These are the activations of a small neural network, seen along a few directions. Each row is one input.
In each table, some parts of the input vary, and every possible input appears once, in random order.
A made-up example of a description, with smaller parts first: one of 8 places around a ring, together with either a single point or one of 9 places around a ring or (one of 3 separate values, together with one of 6 places along a line).
Shared parts are said once, and a part with two or three values counts as separate values.

A family of inputs:
r1: [ 2.15  3.91  1.36 -3.49  2.40  0.77  0.89 -0.99 -2.11  2.08 -2.72  2.95
 -1.75]
r2: [-4.20  1.79 -0.16  2.34 -0.20 -1.57 -0.42 -1.84  0.12  0.56  3.01 -0.95
 -1.88]
r3: [ 2.39 -2.60  0.43  0.35 -1.85  1.04 -0.57  1.09  3.13 -2.59 -0.61 -0.86
  1.25]
r4: [ 0.02 -1.81 -1.84 -0.19 -1.21  2.60 -0.38 -0.58  3.53 -2.52 -1.60 -0.78
  1.69]
r5: [ 0.86 -3.28  0.56 -0.10  2.07 -2.10  0.54  1.67 -3.99  0.30 -1.05  0.86
  0.82]
r6: [-0.16  0.21  0.83  2.70 -0.45 -2.45 -0.42  2.86 -2.06  2.14  3.01 -1.43
  1.92]
r7: [ 0.87 -3.37 -0.62 -1.76 -0.48 -1.36  0.26 -0.34 -2.57  0.17 -0.17  1.52
 -0.32]
r8: [-0.17 -0.02 -0.37  1.01 -2.83 -1.66 -0.48  0.91 -0.46  2.23  4.03 -0.78
  0.70]
r9: [-3.09 -1.57 -0.69 -0.59  2.45 -1.20 -0.06 -2.82 -1.89 -1.42 -1.01  1.20
 -3.14]
r10: [-1.50 -2.56 -3.06 -2.21  0.07  0.14  0.29 -1.75 -2.04  0.31 -1.34  1.66
 -0.11]
r11: [ 2.24 -2.38  1.60  1.92  0.54  0.42 -0.28  3.37  1.55 -2.73 -1.42 -1.42
  2.30]
r12: [ 3.63  4.42  2.72 -1.32  0.84  3.68  0.42  0.27  3.24 -0.64 -3.27 -0.20
 -0.31]
r13: [-1.42 -0.74  0.28  1.71  1.16  1.48 -0.40 -1.58  3.49 -4.44 -1.18 -1.16
 -1.46]
r14: [ 1.01  7.29  1.59 -0.91 -0.19  0.25  0.78  0.28 -0.03  4.13  1.42 -0.08
 -0.70]
r15: [-2.63  0.69 -2.63  0.53 -2.30 -0.03 -0.17 -0.56  0.07  2.41  2.90 -0.54
  0.98]
Q: What is each input in this table made of?
A: one of 3 separate values, together with either a single point or one of 4 places along a line
Q: Changing only the choice among 3 separate values turns r3 into r7. The same change can be made to r4. Which row results?
A: r10
Q: Start at r2 and move only the place on the line of 4, one step at a time. The first step leads to r15. Which rows follow, in order?
A: r8, r6

A family of inputs:
r16: [ 0.97 -5.53 -0.35  2.97 -1.42  4.30 -1.33  0.57  8.64 -8.78 -2.98 -3.31
  2.21]
r17: [ 0.24 -8.76 -1.20  0.10  1.86  2.96 -0.72 -1.51  4.33 -9.65 -6.09 -0.12
 -0.14]
r18: [-6.61  1.02 -2.68 -0.25  0.33 -5.67  0.32 -2.91 -7.98  6.31  5.47  1.98
 -3.02]
r19: [-5.79  4.36 -1.94  2.57 -2.90 -4.45 -0.34 -0.71 -3.45  6.98  8.66 -1.08
 -0.66]
r20: [ 2.14  8.77  2.69 -0.45 -0.40  3.31  0.32 -0.29  4.38  1.53 -0.32 -0.92
 -0.89]
r21: [ 1.27  5.69  1.79 -3.35  3.18  2.16  1.10 -2.48 -0.14  0.79 -3.73  2.19
 -3.15]
r22: [ 2.59 -8.94 -1.10 -0.08 -0.03  3.20 -0.68  0.64  4.58 -8.25 -5.43 -0.58
  2.32]
r23: [ 3.75  5.48  1.89 -3.55  1.21  2.46  1.06 -0.10  0.15  2.19 -2.99  1.78
 -0.75]
r24: [ 3.65 -9.07  0.67  2.03 -0.03  2.15 -0.87  3.16  4.61 -8.35 -4.31 -2.08
  3.44]
r25: [-2.99  0.71 -0.86  1.76 -1.50 -6.43  0.11  1.87 -7.66  7.51  7.40  0.19
  0.66]
r26: [-4.10  0.84 -2.65 -0.46 -1.53 -5.38  0.31 -0.68 -7.72  7.65  6.20  1.53
 -0.58]
r27: [ 4.88  5.43  3.75 -1.30  1.22  1.39  0.71  2.43  0.25  2.07 -1.88  0.42
  0.57]
Q: What is each input in this table made of?
A: one of 3 separate values, together with one of 4 places along a line
Q: Changing only the choice among 3 separate values turns r25 into r24. The same change can be made to r19. Which row results?
A: r16
Q: Which other rows does r20 become when the place on the line of 4 takes its other values? List them by row number.
A: r21, r23, r27

A family of inputs:
r28: [-0.10 -7.20 -0.95 -0.08 -0.49 -1.04 -0.25 -0.58 -1.83 -2.00 -0.54  0.37
 -0.02]
r29: [-1.01  1.22  0.66  2.37 -0.53  2.50 -1.29 -0.58  4.02 -1.89 -0.29 -1.38
  0.04]
r30: [ 3.87  0.51  2.50 -1.88 -0.85  1.59  0.79 -0.45  2.07 -1.33 -1.56 -0.25
 -1.41]
r31: [-2.11  4.71 -0.19 -1.03 -1.60 -4.37  0.53  0.01 -7.57  9.63  5.72  0.57
 -1.20]
r32: [-1.19 -6.49 -3.10 -0.80 -1.30 -1.07 -0.74 -1.42 -0.53 -2.33 -0.38  1.40
  0.16]
r33: [-3.81 -5.43 -1.62  1.42  0.24 -1.10 -0.82 -2.27 -0.21 -3.90  0.03 -0.08
 -1.58]
r34: [ 1.44  0.38 -0.59 -0.05 -2.23  2.64 -1.20  0.20  3.50 -0.74 -0.54  0.10
  2.07]
r35: [-3.32  5.29 -3.12 -1.84 -2.22 -3.57  0.76 -0.83 -5.76  9.00  6.85  2.32
 -1.11]
r36: [ 3.97  1.43  3.29 -0.64  0.78  0.14  0.25  0.80  2.09 -2.41 -1.27  0.24
 -1.74]
r37: [ 2.76  1.15  0.45 -2.78 -1.49  1.62  0.19 -1.27  3.47 -1.59 -1.27  0.73
 -1.15]
r38: [-1.71  1.72 -0.23 -0.93  3.54  2.42  0.48 -1.88  0.64 -1.63 -4.02  0.55
 -1.35]
r39: [ 1.98  1.12  1.31 -1.16  4.15  1.02  0.64  1.01 -1.20 -1.17 -4.39  1.54
  0.01]
r40: [ 2.56 -0.27  1.48  0.83 -1.56  2.62 -0.62  1.03  2.11 -0.47 -0.80 -0.87
  1.83]
r41: [ 1.13 -1.83  0.56  2.56  0.57 -0.59  0.00  3.65  1.36 -2.18  0.17 -2.16
  2.75]
r42: [ 1.08 -2.74 -0.36  1.42 -1.11  0.82  0.54  2.45  1.30 -1.08 -0.20 -2.64
  3.00]
r43: [ 0.79  0.83 -1.57 -3.27  1.83  2.51  0.64 -1.08  0.17 -0.36 -4.37  2.05
  0.58]
r44: [-2.42  5.67  1.68  0.62  0.23 -6.23  0.42  1.23 -7.20  8.56  5.67  1.37
 -1.17]
r45: [ 0.33  1.97  1.68 -0.37  0.21  1.51  0.07 -2.03  3.97 -2.73 -1.00 -0.75
 -3.19]
r46: [-2.55 -1.15 -1.11  2.95 -0.19  0.70 -0.08  0.79  3.11 -2.67  0.31 -3.14
  1.29]
r47: [-0.11 -6.26  0.08  0.94  1.25 -2.40 -0.84  0.64 -1.77 -3.16 -0.08  0.82
 -0.18]
r48: [-6.10  6.64 -1.18  1.45  0.02 -4.19  0.50 -3.03 -5.31  7.46  7.11  0.23
 -2.66]
r49: [-0.03 -2.08 -2.45  0.59 -1.82  0.82 -0.01  1.62  2.66 -1.38  0.03 -1.67
  3.22]
r50: [ 2.64  0.64  2.32  2.03  0.09  1.18 -1.16  2.26  2.15 -1.55 -0.49 -0.39
  1.52]
r51: [ 1.92  0.19  0.47 -2.36  2.48  2.45  1.20 -0.26 -1.23 -0.06 -4.72  1.04
  0.31]
Q: What is each input in this table made of?
A: one of 4 places along a line, together with either a single point or one of 5 places along a line
Q: Changing only the place on the line of 4 turns r36 into r45. The same change can be made to r41. Which row results?
A: r46
Q: Which other rows does r40 become when the place on the line of 4 takes its other values? List them by row number.
A: r29, r34, r50
Q: List by row number the other rows that have the place on the line of 4 in common with r37.
A: r32, r34, r35, r43, r49
